Small tables with named rows and columns. After each table, cells are looked up by row and column.

gid.csv
,zuzuda,domunup
nep,78.66,62.70
mubu,43.63,50.74
misozok,23.63,59.79
rabuno,80.09,50.16
nor,70.94,58.82
foz,60.62,49.30
bop,51.59,49.63
pem,69.32,66.98
suve,68.72,78.94
ledatan,43.66,55.00
nezof,64.17,61.73
lamasi,62.65,56.77
minakir,69.31,54.36
kegefus,68.13,66.87

What is the domunup of nezof in gid?
61.73
What is the domunup of misozok in gid?
59.79
What is the zuzuda of bop in gid?
51.59
What is the zuzuda of rabuno in gid?
80.09
What is the domunup of nor in gid?
58.82
What is the domunup of minakir in gid?
54.36
What is the domunup of lamasi in gid?
56.77
What is the domunup of kegefus in gid?
66.87
What is the zuzuda of foz in gid?
60.62

Table vove
cols = nas, tar, gepose, mefinoz
fepabig: [-0.079, -0.183, -0.725, 0.151]
nul: [0.251, 0.136, -0.008, -0.159]
bug: [0.564, -0.105, -0.132, -0.706]
tuz: [-0.112, -0.178, -0.705, 0.132]
pib: [-0.011, -0.020, 0.359, 0.358]
runot: [0.034, 0.102, 0.514, 0.229]
zop: [-0.115, -0.105, 0.170, 0.602]
sazofa: [0.045, 0.157, 0.554, 0.198]
siribo: [0.051, -0.064, 0.348, 0.353]

What is the tar of bug in vove?
-0.105
What is the nas of nul in vove?
0.251
What is the mefinoz of fepabig in vove?
0.151
What is the mefinoz of runot in vove?
0.229
What is the mefinoz of siribo in vove?
0.353
What is the mefinoz of nul in vove?
-0.159
What is the gepose of nul in vove?
-0.008
What is the tar of siribo in vove?
-0.064
What is the gepose of tuz in vove?
-0.705
What is the mefinoz of pib in vove?
0.358
Row with the largest mefinoz: zop

sapegog =
         meno   nup  ruvak  rudupoz  setos  viku  sovap
litev    0.71  0.67   0.40     0.77   0.32  0.60   0.43
futedu   0.62  0.55   0.30     0.41   0.18  0.60   0.52
geroman  0.31  0.30   0.58     0.44   0.74  0.36   0.40

litev, nup: 0.67
futedu, meno: 0.62
litev, viku: 0.60
litev, ruvak: 0.40
litev, meno: 0.71
geroman, rudupoz: 0.44

nof
|  | ruf | boronoz | fesobab | zon | kor | gasudu | tufatil | rov | ner | nukupa |
|---|---|---|---|---|---|---|---|---|---|---|
| zum | 0.1 | 0.0 | 0.2 | 0.0 | 0.1 | 0.3 | 0.1 | -0.1 | 0.1 | 0.1 |
| mazi | 0.2 | 0.2 | 0.1 | -0.3 | 0.3 | 0.9 | -0.1 | -0.3 | -0.2 | 0.1 |
| podi | -0.4 | 0.0 | 0.1 | 0.2 | 0.1 | 0.4 | 0.1 | 0.4 | 0.1 | 0.1 |
| zom | -0.3 | 0.0 | 0.1 | 0.0 | -0.1 | 0.4 | 0.2 | 0.2 | 0.3 | 0.1 |
| gunodaz | -0.3 | 0.1 | 0.4 | -0.7 | 0.1 | 0.2 | 0.1 | 0.0 | -0.2 | 0.2 |
| kopedu | 0.1 | 0.1 | 0.0 | -0.8 | -0.2 | 0.0 | -0.4 | 0.0 | 0.0 | 0.0 |
| tozu | -0.1 | -0.1 | -0.4 | -0.3 | 0.0 | 0.8 | 0.4 | 0.2 | 0.0 | 0.1 |
| muk | -0.1 | 0.2 | 0.1 | -0.1 | 0.4 | -0.8 | -0.2 | -0.4 | 0.0 | 0.0 |

What is the kor of kopedu in nof?
-0.2
What is the boronoz of kopedu in nof?
0.1
What is the ner of tozu in nof?
0.0
What is the gasudu of mazi in nof?
0.9
What is the rov of kopedu in nof?
0.0
What is the zon of kopedu in nof?
-0.8
What is the ruf of kopedu in nof?
0.1
What is the zon of zom in nof?
0.0
What is the fesobab of tozu in nof?
-0.4
What is the boronoz of zom in nof?
0.0
What is the gasudu of tozu in nof?
0.8
What is the ner of kopedu in nof?
0.0
What is the ner of muk in nof?
0.0
What is the zon of gunodaz in nof?
-0.7
What is the ruf of podi in nof?
-0.4
What is the zon of zum in nof?
0.0
What is the ner of zom in nof?
0.3
What is the tufatil of kopedu in nof?
-0.4

